Here are a small network's activations along a few directions, averaged over the inputs that share one value of a field.
Related values have similar rows: they may be neighbours, one step apart, or belong to one group.
In the rows, 500 means zero.
Strong random noise was added to every row along 6 fixed directions; ignore it. To show where, here is one row again and again, with new noise each time:
526,440,427,343,317,566,461,437,566,518,397,508,446,642,423,649,362
427,428,404,465,382,653,409,498,593,393,500,667,516,628,408,603,283
637,448,484,469,543,424,555,404,462,604,446,458,467,411,491,522,481
75,484,617,632,507,530,179,367,683,532,809,727,707,483,655,400,509
710,413,565,451,645,274,647,436,347,764,348,310,409,300,587,438,669
780,536,397,669,728,488,636,406,444,399,550,568,515,306,377,511,316
641,212,511,548,741,448,623,534,331,653,473,624,498,225,603,365,613
372,210,396,609,512,346,470,601,402,656,474,709,542,275,441,350,318


Values of Nipi:
f14: 414,494,455,366,200,534,428,597,606,565,444,466,489,700,382,452,331
f3: 568,421,553,537,571,508,482,481,494,600,628,543,610,320,538,303,535
f5: 558,629,565,398,467,689,457,311,616,502,674,450,585,612,554,507,554
f6: 369,602,604,472,437,458,461,488,552,544,483,357,502,530,620,466,674
f10: 589,501,453,459,554,695,593,703,460,306,300,475,377,701,460,597,443
f15: 355,513,629,470,515,336,554,689,414,679,281,310,425,594,611,377,741
f2: 464,415,362,524,438,448,478,458,513,464,587,637,484,364,470,549,393
f11: 450,558,612,712,693,319,539,403,339,586,632,446,533,238,539,380,686
f1: 551,721,513,632,595,418,448,512,543,356,639,482,583,466,517,505,357
f12: 664,691,493,399,459,341,650,407,460,560,382,224,425,471,417,521,505
f8: 281,615,674,510,610,604,352,692,605,369,550,475,528,743,804,499,773
f16: 542,625,502,368,378,669,453,401,635,527,546,451,522,676,402,542,484
f4: 621,338,394,450,457,606,548,543,531,392,622,727,536,446,478,625,352
f7: 414,450,537,593,521,419,492,524,396,574,490,488,532,387,462,432,651
f13: 603,341,406,536,547,464,594,335,409,460,607,657,489,310,467,557,563
f9: 511,298,492,342,364,517,591,596,363,560,305,493,391,549,547,558,720
The values of Nipi form 4 separate groups.
Q: List the group mates of f7, in the order listed.
A: f11, f13, f9
Q: List the group mates of f5, in the order listed.
A: f14, f3, f16
Q: List the group mates of f1, in the order listed.
A: f2, f8, f4

Values of Riv:
j11: 459,479,460,534,454,434,554,610,390,443,408,490,441,469,452,493,554
j2: 462,443,478,579,571,386,474,570,414,671,427,454,472,448,498,315,466
j1: 617,666,424,617,563,331,567,604,440,514,379,372,447,480,356,450,204
j22: 554,622,401,528,471,437,500,339,518,434,451,461,493,492,320,665,336
j12: 533,471,508,326,420,558,555,645,470,485,389,485,442,610,547,511,567
j16: 369,373,599,513,601,423,477,662,401,554,369,445,456,476,651,418,614
j3: 898,537,379,539,661,465,675,375,496,490,558,490,502,300,464,551,417
j6: 812,592,530,610,808,576,712,711,405,355,441,439,464,463,542,441,506
j17: 630,467,488,590,648,671,538,391,504,323,710,691,571,396,527,463,605
j5: 517,225,450,372,467,597,499,490,479,527,543,666,493,490,658,599,635
j8: 220,496,636,410,402,437,289,401,543,644,494,453,554,590,585,505,623
j18: 486,566,532,615,558,417,494,523,518,460,573,509,514,401,530,507,424
j20: 309,504,476,600,456,270,452,700,408,527,444,455,440,423,489,434,536
j21: 192,501,622,421,417,539,285,393,660,593,584,512,572,669,589,492,571
j24: 727,530,471,452,437,501,554,462,546,535,542,455,513,494,446,512,452
j19: 583,386,553,466,565,573,597,397,419,537,465,513,486,459,592,547,777
j7: 502,608,492,534,509,652,467,346,599,482,674,509,627,520,425,497,425
j9: 597,393,436,510,527,629,638,587,385,445,351,593,455,445,407,516,479
j13: 525,247,505,306,321,632,516,562,497,607,500,619,538,582,476,480,524
j4: 521,654,565,641,677,560,520,409,550,417,633,514,549,435,446,427,528
j14: 562,727,507,475,382,390,515,348,559,518,514,307,483,526,398,506,450
j23: 495,369,415,521,614,644,588,827,434,358,286,600,386,570,488,460,392
j15: 383,385,460,427,401,494,454,551,504,533,393,499,399,586,537,620,500
j10: 575,266,344,477,430,501,662,811,325,373,298,610,408,477,384,469,318
Each value of Riv is a pair of two hidden parts, and every pair occurs once (6 first parts, 4 second parts).
Q: Changing only the second part turns j16 into j15. j9 has the same second part as j16; what does that change turn j9 into?
A: j19
Q: Changing only the second part turns j21 into j8. j12 has the same second part as j21; what does that change turn j12 into?
A: j10
Q: Changing only the second part turns j24 into j20. j13 has the same second part as j24; what does that change turn j13 into?
A: j11
Q: Changing only the second part turns j7 into j4. j6 has the same second part as j7; what does that change turn j6 into?
A: j3

Values of Fesa:
t2: 419,323,463,473,497,530,566,525,375,601,406,556,441,436,486,466,614
t20: 614,621,415,535,508,561,497,288,618,355,486,491,501,527,395,687,381
t4: 513,737,495,694,544,572,436,664,573,285,651,536,599,526,368,446,320
t19: 403,602,472,463,429,537,445,484,641,396,416,440,451,675,496,636,388
t3: 370,569,486,509,313,336,365,371,528,527,602,521,517,463,510,591,468
t14: 502,255,514,407,547,661,473,630,508,522,591,723,522,458,701,440,541
t5: 615,584,640,454,642,389,609,704,410,463,345,261,365,611,699,553,813
t22: 325,466,501,667,689,521,479,588,493,327,622,688,566,384,595,414,568
t24: 789,348,380,358,472,572,656,457,494,543,506,590,523,351,433,471,397
t12: 407,390,515,622,628,489,483,777,367,608,372,525,493,474,484,270,443
t23: 620,441,573,279,502,505,474,383,510,720,404,317,482,568,611,589,605
t18: 609,651,474,406,376,544,603,431,545,457,434,338,434,584,423,532,554
t1: 551,591,474,451,456,466,454,369,579,457,464,461,460,644,420,690,339
t16: 430,591,400,612,442,386,517,457,451,442,514,470,481,397,342,470,399
t17: 330,503,463,645,495,289,404,495,553,488,615,576,549,348,557,405,392
t7: 611,392,455,404,408,365,496,404,491,681,682,564,579,379,552,507,436
t6: 417,579,521,596,553,673,460,576,472,275,456,480,471,707,369,571,450
t8: 164,546,520,458,279,490,349,398,649,601,533,510,586,595,428,446,438
t21: 446,688,637,435,331,424,438,323,549,597,657,376,594,533,542,478,659
t13: 467,583,621,645,661,595,495,620,433,323,610,519,519,457,601,446,778
t15: 466,169,387,405,446,834,480,569,581,488,526,904,564,551,516,425,383
t9: 463,626,555,677,678,539,440,362,490,368,631,524,552,497,528,577,490
t11: 636,517,442,562,484,518,563,453,470,511,444,492,512,483,215,509,332
t10: 370,437,467,570,479,357,427,530,551,630,519,553,546,429,536,391,312
Each value of Fesa is a pair of two hidden parts, and every pair occurs once (6 first parts, 4 second parts).
Q: Changing only the second part turns t16 into t6. t24 has the same second part as t16; what does that change turn t24 into?
A: t12
Q: Changing only the second part turns t13 into t2. t7 has the same second part as t13; what does that change turn t7 into?
A: t10
Q: Changing only the second part turns t11 into t8. t1 has the same second part as t11; what does that change turn t1 into?
A: t19
Q: Changing only the second part turns t3 into t22. t5 has the same second part as t3; what does that change turn t5 into?
A: t17

Values of Sode:
z10: 301,448,683,512,479,411,378,532,504,730,570,461,609,436,647,284,658
z7: 581,348,371,541,586,517,651,644,408,471,364,594,459,411,442,420,432
z3: 642,552,492,516,668,404,643,641,426,427,383,394,421,501,548,521,544
z15: 663,450,461,359,332,481,531,323,549,701,501,430,507,528,424,511,417
z9: 418,371,368,738,615,523,589,754,326,332,412,719,490,429,339,450,375
z13: 524,552,426,534,380,309,495,355,456,553,523,414,464,391,369,536,437
z5: 714,553,350,495,407,369,692,547,402,442,299,388,368,450,259,618,382
z8: 505,690,616,504,528,340,402,303,568,704,680,362,588,426,543,381,560
z14: 552,669,557,610,666,348,553,546,422,523,369,260,434,413,510,426,593
z1: 584,633,465,514,477,415,489,513,523,471,511,425,499,504,507,556,386
z12: 529,383,455,577,553,408,449,390,537,583,658,632,549,316,563,492,441
z11: 492,596,447,589,452,253,470,375,506,610,460,406,532,385,350,496,288
z4: 869,676,548,453,704,543,628,252,523,414,580,366,460,448,546,696,524
z6: 544,460,345,637,521,359,652,722,344,417,311,513,429,355,307,390,244
z16: 837,335,432,432,625,616,750,420,302,448,412,517,384,409,473,619,649
z2: 387,416,477,413,400,708,450,638,584,476,515,623,539,631,453,444,420
The values of Sode form 4 separate groups.
Q: List the group mates of z8, in the order listed.
A: z10, z15, z2
Q: List the group mates of z7, in the order listed.
A: z14, z11, z6
Q: List the group mates of z12, in the order listed.
A: z3, z1, z4

Values of Gez:
v10: 666,925,619,380,465,668,580,368,676,342,449,163,461,837,453,661,594
v2: 613,536,653,511,659,399,566,425,403,720,479,292,500,360,588,312,766
v3: 539,732,630,461,443,569,393,327,629,501,679,370,609,621,556,521,633
v5: 363,667,549,577,499,375,477,547,451,545,370,368,470,575,441,549,504
v14: 829,275,493,388,689,539,765,630,250,439,400,549,389,360,576,533,723
v13: 456,731,403,603,339,410,428,418,624,362,576,459,514,480,347,621,283
v8: 380,572,536,520,416,449,461,569,502,551,492,477,508,474,455,345,452
v15: 354,406,432,560,494,458,389,524,561,544,527,641,572,476,482,446,267
v11: 314,628,619,638,652,689,409,409,602,278,624,610,583,574,590,499,587
v16: 490,335,515,409,485,511,530,466,392,619,420,492,422,464,518,545,567
v7: 378,691,383,502,304,457,442,496,566,309,475,410,452,671,376,629,334
v6: 540,378,458,419,390,516,538,483,502,510,555,624,488,502,537,568,562
v4: 561,475,531,367,429,491,422,392,613,666,583,463,537,528,603,537,491
v9: 485,521,487,572,618,479,616,753,368,444,192,317,324,600,469,476,634
v1: 331,419,415,328,230,364,311,426,652,664,515,543,528,531,484,539,299
v12: 428,357,450,459,356,427,409,565,520,575,445,538,492,551,487,519,334
The values of Gez form 4 separate groups.
Q: List the group mates of v4, in the order listed.
A: v15, v1, v12
Q: List the group mates of v8, in the order listed.
A: v10, v2, v3
Q: List the group mates of v13, in the order listed.
A: v14, v7, v6
